Each row below holds a small network's activations on one record, seen along a few directions.
Each row is followed by the record's values for the fields Vode, Nuduz, Lika, Vona, Kinub, Puva.
Not every record has every field; a missing one is written missing.
The largest differences between rows may come from other fields.
(in the rows, 500 means zero)
Strong random noise was added to every row along 11 fixed directions; ignore it. To show where, here is one row again and again, with new noise each time:
[102 657 831 427 535 367 321 352 336 469 362 310 688 579 411 363 549 490
 596 534 695 361 394 911 483 529]
[515 320 410 472 457 362 411 621 440 650 581 553 444 254 532 607 705 405
 521 600 449 417 647 501 610 236]
[457 553 458 419 598 404 458 354 387 482 507 490 487 437 635 553 527 475
 360 470 405 492 424 636 529 568]
[600 489 303 509 503 359 471 520 321 538 435 461 321 530 523 377 548 230
 424 564 404 436 537 522 535 182]
[391 638 435 504 521 367 354 439 373 635 620 426 383 456 571 551 489 537
 418 441 427 305 637 639 499 448]
[628 415 620 653 928 739 558 293 619 652 294 231 425 441 589 350 447 431
 498 568 664 361 189 376 438 856]
[495 562 639 539 520 751 568 484 773 450 727 635 806 377 374 497 704 478
 667 414 751 479 486 395 576 548]
[421 416 670 693 528 490 620 406 462 649 182 544 262 378 626 523 461 538
 539 733 565 479 366 518 397 625]
[479 312 508 341 614 504 345 519 441 617 526 370 460 398 496 554 616 530
 487 552 493 320 411 589 612 472]
[543 602 411 381 507 395 550 407 471 526 421 501 482 567 497 502 322 353
 429 485 288 470 444 325 191 568]
[651 355 312 320 566 585 617 530 559 453 619 510 360 488 545 561 564 528
 357 463 311 512 380 260 475 550]
[348 532 588 560 435 349 541 421 300 386 336 614 473 445 571 424 684 351
 471 606 594 562 433 802 661 270]
[669 619 356 429 529 526 283 433 480 641 542 476 603 571 428 468 353 292
 578 514 440 426 521 509 425 460]

[363 551 505 695 581 427 675 478 494 378 547 451 375 482 645 373 670 552
 423 506 523 667 554 518 543 527]	Vode=b2 Nuduz=z2 Lika=l2 Vona=missing Kinub=s2 Puva=missing
[421 337 499 488 582 476 547 489 500 456 441 400 447 452 631 449 639 525
 523 694 457 733 360 485 459 665]	Vode=b1 Nuduz=z1 Lika=l2 Vona=missing Kinub=s2 Puva=missing
[594 659 273 581 319 536 706 511 518 261 765 885 405 513 606 562 633 552
 367 351 430 730 608 509 696 348]	Vode=b2 Nuduz=z2 Lika=l2 Vona=w1 Kinub=s2 Puva=missing
[530 654 497 595 614 379 459 401 446 483 552 439 596 441 582 517 461 397
 380 330 512 466 645 520 568 505]	Vode=b1 Nuduz=z2 Lika=l1 Vona=missing Kinub=s1 Puva=k2
[546 641 491 452 667 682 616 524 710 247 665 283 664 750 437 279 427 556
 441 193 495 567 460 306 472 717]	Vode=b1 Nuduz=z2 Lika=l1 Vona=w2 Kinub=s1 Puva=k2
[662 132 456 306 563 479 472 524 358 664 263 480 227 374 585 707 451 579
 278 610 353 310 312 501 614 437]	Vode=b2 Nuduz=z1 Lika=l1 Vona=missing Kinub=s1 Puva=k1
[642 561 257 209 503 579 449 422 435 348 704 546 534 612 464 568 525 419
 299 326 378 464 393 542 621 423]	Vode=b2 Nuduz=z1 Lika=l2 Vona=missing Kinub=s2 Puva=missing
[720 632 350 479 546 672 530 413 533 420 577 558 537 636 468 423 428 384
 447 404 514 528 420 478 610 476]	Vode=b2 Nuduz=z1 Lika=l1 Vona=missing Kinub=s2 Puva=missing
[350 619 556 337 684 414 366 318 384 522 501 323 563 513 526 543 403 559
 337 264 446 200 389 672 476 614]	Vode=b1 Nuduz=z2 Lika=l1 Vona=w1 Kinub=s2 Puva=missing
[409 454 611 410 469 545 241 587 522 595 666 321 701 462 280 474 720 458
 681 544 748 345 591 624 615 336]	Vode=b1 Nuduz=z1 Lika=l2 Vona=missing Kinub=s2 Puva=missing
[677 304 402 397 577 477 438 543 494 399 558 575 661 362 630 632 649 489
 458 501 445 740 487 600 788 503]	Vode=b1 Nuduz=z2 Lika=l1 Vona=w2 Kinub=s2 Puva=missing
[457 660 602 680 649 630 487 374 538 642 352 381 408 635 434 335 304 463
 563 474 615 184 381 496 342 609]	Vode=b1 Nuduz=z2 Lika=l2 Vona=missing Kinub=s2 Puva=missing
[448 560 615 588 424 626 561 454 523 441 344 601 581 604 385 352 441 376
 679 612 624 578 383 520 393 468]	Vode=b2 Nuduz=z2 Lika=l2 Vona=missing Kinub=s1 Puva=k2
[332 520 652 564 620 479 658 516 530 409 480 379 483 533 444 326 617 496
 477 371 605 283 467 465 471 450]	Vode=b1 Nuduz=z2 Lika=l2 Vona=w2 Kinub=s2 Puva=missing
[708 581 285 695 444 479 569 504 400 431 563 689 223 430 714 569 528 520
 252 412 467 554 670 628 807 321]	Vode=b1 Nuduz=z1 Lika=l2 Vona=w2 Kinub=s1 Puva=k2
[712 368 402 409 536 604 424 499 596 562 640 707 649 297 536 705 571 474
 527 509 444 587 485 480 665 534]	Vode=b2 Nuduz=z2 Lika=l2 Vona=missing Kinub=s2 Puva=missing
[527 619 306 569 456 508 348 524 446 469 657 515 506 651 597 428 478 523
 547 568 415 784 607 650 531 510]	Vode=b2 Nuduz=z2 Lika=l2 Vona=missing Kinub=s1 Puva=k1
[416 728 412 496 490 435 531 498 478 292 670 547 604 603 570 363 512 467
 463 348 403 615 578 599 495 468]	Vode=b1 Nuduz=z1 Lika=l2 Vona=w2 Kinub=s1 Puva=k2
[554 459 522 540 618 626 373 283 396 477 282 594 517 498 687 529 447 525
 508 627 547 634 221 889 702 693]	Vode=b1 Nuduz=z2 Lika=l2 Vona=w2 Kinub=s2 Puva=missing
[543 427 523 314 574 521 508 443 480 472 397 354 498 601 436 527 396 553
 413 455 451 456 305 435 396 665]	Vode=b1 Nuduz=z2 Lika=l1 Vona=w1 Kinub=s2 Puva=missing
[450 425 659 674 557 382 552 451 429 527 311 523 487 283 647 555 623 449
 448 592 656 551 527 637 682 456]	Vode=b2 Nuduz=z1 Lika=l1 Vona=missing Kinub=s1 Puva=k1
[420 444 457 366 408 471 336 576 456 593 566 385 359 615 505 607 379 761
 549 552 338 519 564 557 398 655]	Vode=b1 Nuduz=z2 Lika=l2 Vona=w2 Kinub=s2 Puva=missing
[571 832 351 562 445 460 579 340 480 520 625 769 438 485 596 648 280 520
 309 240 384 324 613 512 479 469]	Vode=b2 Nuduz=z1 Lika=l1 Vona=w1 Kinub=s2 Puva=missing
[314 392 608 612 413 496 600 667 431 475 307 390 174 646 475 346 500 646
 566 669 517 532 457 524 433 435]	Vode=b2 Nuduz=z2 Lika=l2 Vona=missing Kinub=s1 Puva=k2
[506 393 454 559 510 492 557 468 397 570 410 475 166 461 606 518 526 592
 398 604 490 438 402 556 550 492]	Vode=b2 Nuduz=z1 Lika=l2 Vona=w1 Kinub=s2 Puva=missing
[380 471 591 563 379 492 651 602 498 475 373 644 432 539 384 382 452 467
 610 515 516 348 467 427 407 266]	Vode=b2 Nuduz=z2 Lika=l1 Vona=w1 Kinub=s1 Puva=k2
[451 585 628 757 720 649 409 437 548 661 442 192 321 563 564 336 371 674
 578 523 655 418 455 557 434 785]	Vode=b1 Nuduz=z2 Lika=l2 Vona=w1 Kinub=s1 Puva=k2
[576 470 531 513 728 509 416 382 542 551 486 444 689 371 563 490 528 384
 522 475 561 510 403 546 547 653]	Vode=b1 Nuduz=z2 Lika=l2 Vona=w1 Kinub=s2 Puva=missing
[404 437 515 366 466 380 558 613 487 371 567 507 643 475 426 448 663 423
 498 418 487 426 547 502 565 274]	Vode=b2 Nuduz=z1 Lika=l1 Vona=w2 Kinub=s2 Puva=missing
[502 238 508 541 426 621 399 773 537 613 587 321 368 521 302 392 745 524
 703 658 700 441 614 468 678 244]	Vode=b2 Nuduz=z2 Lika=l2 Vona=missing Kinub=s2 Puva=missing
[510 542 463 326 444 682 350 557 558 508 713 426 560 666 349 502 479 647
 585 439 536 411 476 529 572 547]	Vode=b1 Nuduz=z1 Lika=l1 Vona=missing Kinub=s2 Puva=missing
[470 354 535 466 558 502 526 546 459 546 453 346 352 469 455 446 635 479
 474 532 606 363 444 467 537 404]	Vode=b1 Nuduz=z1 Lika=l2 Vona=w1 Kinub=s2 Puva=missing
[366 595 515 486 365 413 535 549 438 346 508 610 563 596 477 444 513 530
 531 472 488 638 543 630 521 360]	Vode=b2 Nuduz=z2 Lika=l1 Vona=w1 Kinub=s1 Puva=k1
[369 567 572 695 501 631 691 481 589 512 594 644 326 386 599 614 518 811
 431 401 557 368 550 401 491 646]	Vode=b1 Nuduz=z2 Lika=l1 Vona=missing Kinub=s1 Puva=k2
[607 425 457 477 606 635 664 474 594 315 486 570 635 479 526 437 589 440
 467 490 514 739 351 389 558 586]	Vode=b2 Nuduz=z2 Lika=l1 Vona=missing Kinub=s1 Puva=k1
[742 529 606 775 485 634 673 342 673 613 273 923 638 217 593 658 408 288
 625 606 654 582 468 411 478 548]	Vode=b2 Nuduz=z1 Lika=l2 Vona=w2 Kinub=s2 Puva=missing
[353 616 500 424 413 498 465 495 425 498 596 576 321 610 465 575 407 726
 362 338 414 213 533 639 556 433]	Vode=b2 Nuduz=z2 Lika=l2 Vona=missing Kinub=s1 Puva=k1
[555 259 633 397 685 435 368 510 589 782 362 379 678 226 467 703 438 448
 577 556 468 302 475 331 365 640]	Vode=b2 Nuduz=z2 Lika=l1 Vona=missing Kinub=s2 Puva=missing
[387 305 637 328 363 255 436 559 381 657 246 714 576 266 468 739 432 471
 557 578 347 262 493 606 436 328]	Vode=b2 Nuduz=z2 Lika=l1 Vona=w2 Kinub=s2 Puva=missing
[596 698 402 358 616 560 383 361 422 450 553 411 519 677 451 453 294 445
 320 256 444 233 444 539 543 477]	Vode=b2 Nuduz=z1 Lika=l1 Vona=missing Kinub=s1 Puva=k2
[575 556 624 620 585 663 518 351 578 621 370 489 492 491 468 484 387 480
 566 584 658 425 368 488 428 679]	Vode=b2 Nuduz=z1 Lika=l2 Vona=missing Kinub=s2 Puva=missing
[506 292 553 292 383 518 604 595 563 506 491 681 544 370 337 672 600 483
 500 497 446 303 386 324 433 377]	Vode=b1 Nuduz=z2 Lika=l2 Vona=missing Kinub=s2 Puva=missing

Which values does each new row have?
[651 689 462 463 495 578 432 387 393 482 397 585 528 733 439 395 233 355
 433 347 507 249 407 639 557 378]	Vode=b1 Nuduz=z1 Lika=l1 Vona=w2 Kinub=s1 Puva=k2
[639 577 506 362 587 494 357 313 346 367 295 499 743 656 398 337 389 162
 472 497 533 494 258 695 550 432]	Vode=b1 Nuduz=z2 Lika=l2 Vona=missing Kinub=s1 Puva=k2
[635 404 496 411 450 506 592 413 446 403 348 841 615 336 558 628 576 343
 447 520 523 549 295 611 700 366]	Vode=b1 Nuduz=z1 Lika=l1 Vona=w1 Kinub=s2 Puva=missing
[536 377 650 444 509 642 685 532 569 436 307 581 498 538 324 380 530 373
 561 499 632 279 289 418 508 333]	Vode=b2 Nuduz=z1 Lika=l2 Vona=w2 Kinub=s2 Puva=missing
[356 497 548 443 459 397 499 504 335 427 373 575 401 565 486 445 526 498
 443 457 464 270 416 738 588 276]	Vode=b1 Nuduz=z2 Lika=l2 Vona=w2 Kinub=s2 Puva=missing
[498 491 636 401 442 632 395 473 622 450 625 612 712 449 497 695 536 699
 572 528 613 710 499 615 649 722]	Vode=b2 Nuduz=z1 Lika=l2 Vona=missing Kinub=s1 Puva=k1
[369 468 597 487 366 530 440 619 473 556 489 515 534 585 384 438 474 544
 674 604 567 423 510 546 449 402]	Vode=b1 Nuduz=z1 Lika=l1 Vona=missing Kinub=s1 Puva=k2
[286 392 600 550 458 381 617 592 522 474 486 362 453 437 481 448 687 513
 561 598 532 613 572 375 360 507]	Vode=b1 Nuduz=z2 Lika=l2 Vona=missing Kinub=s2 Puva=missing
[378 296 555 539 624 455 561 604 488 493 489 301 465 413 494 324 726 402
 566 622 580 476 463 407 484 421]	Vode=b1 Nuduz=z1 Lika=l2 Vona=missing Kinub=s1 Puva=k2
[383 339 524 651 768 409 467 529 524 649 515 136 335 361 648 416 627 577
 490 553 523 466 553 416 446 646]	Vode=b1 Nuduz=z2 Lika=l2 Vona=w1 Kinub=s2 Puva=missing
[497 792 529 595 357 532 654 457 626 427 458 537 624 725 334 317 321 338
 638 499 525 593 528 260 147 522]	Vode=b2 Nuduz=z1 Lika=l1 Vona=missing Kinub=s2 Puva=missing
[444 498 464 368 612 309 562 447 435 335 477 432 603 504 583 473 544 416
 355 406 344 615 482 523 439 522]	Vode=b2 Nuduz=z2 Lika=l2 Vona=w2 Kinub=s2 Puva=missing
[349 560 537 431 432 435 516 613 622 441 681 405 659 583 395 446 521 608
 621 434 469 609 627 347 327 601]	Vode=b1 Nuduz=z2 Lika=l1 Vona=w1 Kinub=s2 Puva=missing
[479 554 634 487 328 420 629 558 631 504 506 645 596 398 412 687 405 553
 490 428 451 559 671 287 306 572]	Vode=b2 Nuduz=z2 Lika=l2 Vona=missing Kinub=s1 Puva=k2
[484 548 567 449 463 395 594 493 578 359 454 480 776 524 464 469 517 344
 578 558 507 826 519 355 326 593]	Vode=b2 Nuduz=z1 Lika=l1 Vona=missing Kinub=s2 Puva=missing
[455 380 451 396 291 461 620 581 466 419 440 677 354 530 558 607 509 657
 498 666 338 744 447 477 475 502]	Vode=b2 Nuduz=z1 Lika=l1 Vona=missing Kinub=s2 Puva=missing
[586 320 519 509 591 433 467 652 559 555 454 388 612 347 450 406 639 257
 559 506 561 413 602 389 564 282]	Vode=b1 Nuduz=z1 Lika=l2 Vona=w2 Kinub=s1 Puva=k2
[337 481 525 438 379 498 499 572 455 539 593 484 263 550 511 589 495 833
 468 485 473 399 535 573 544 532]	Vode=b2 Nuduz=z1 Lika=l1 Vona=w1 Kinub=s2 Puva=missing
[488 576 310 553 625 298 438 401 258 385 458 369 378 608 699 347 536 369
 334 543 369 701 484 749 612 458]	Vode=b2 Nuduz=z2 Lika=l2 Vona=missing Kinub=s2 Puva=missing
[363 647 593 735 497 522 466 472 413 617 370 253 248 704 427 272 416 487
 578 608 710 368 563 616 435 438]	Vode=b2 Nuduz=z1 Lika=l2 Vona=missing Kinub=s2 Puva=missing
[553 513 452 465 480 408 717 479 449 324 385 641 540 488 500 465 537 285
 373 362 428 465 448 428 504 291]	Vode=b1 Nuduz=z2 Lika=l1 Vona=w2 Kinub=s2 Puva=missing
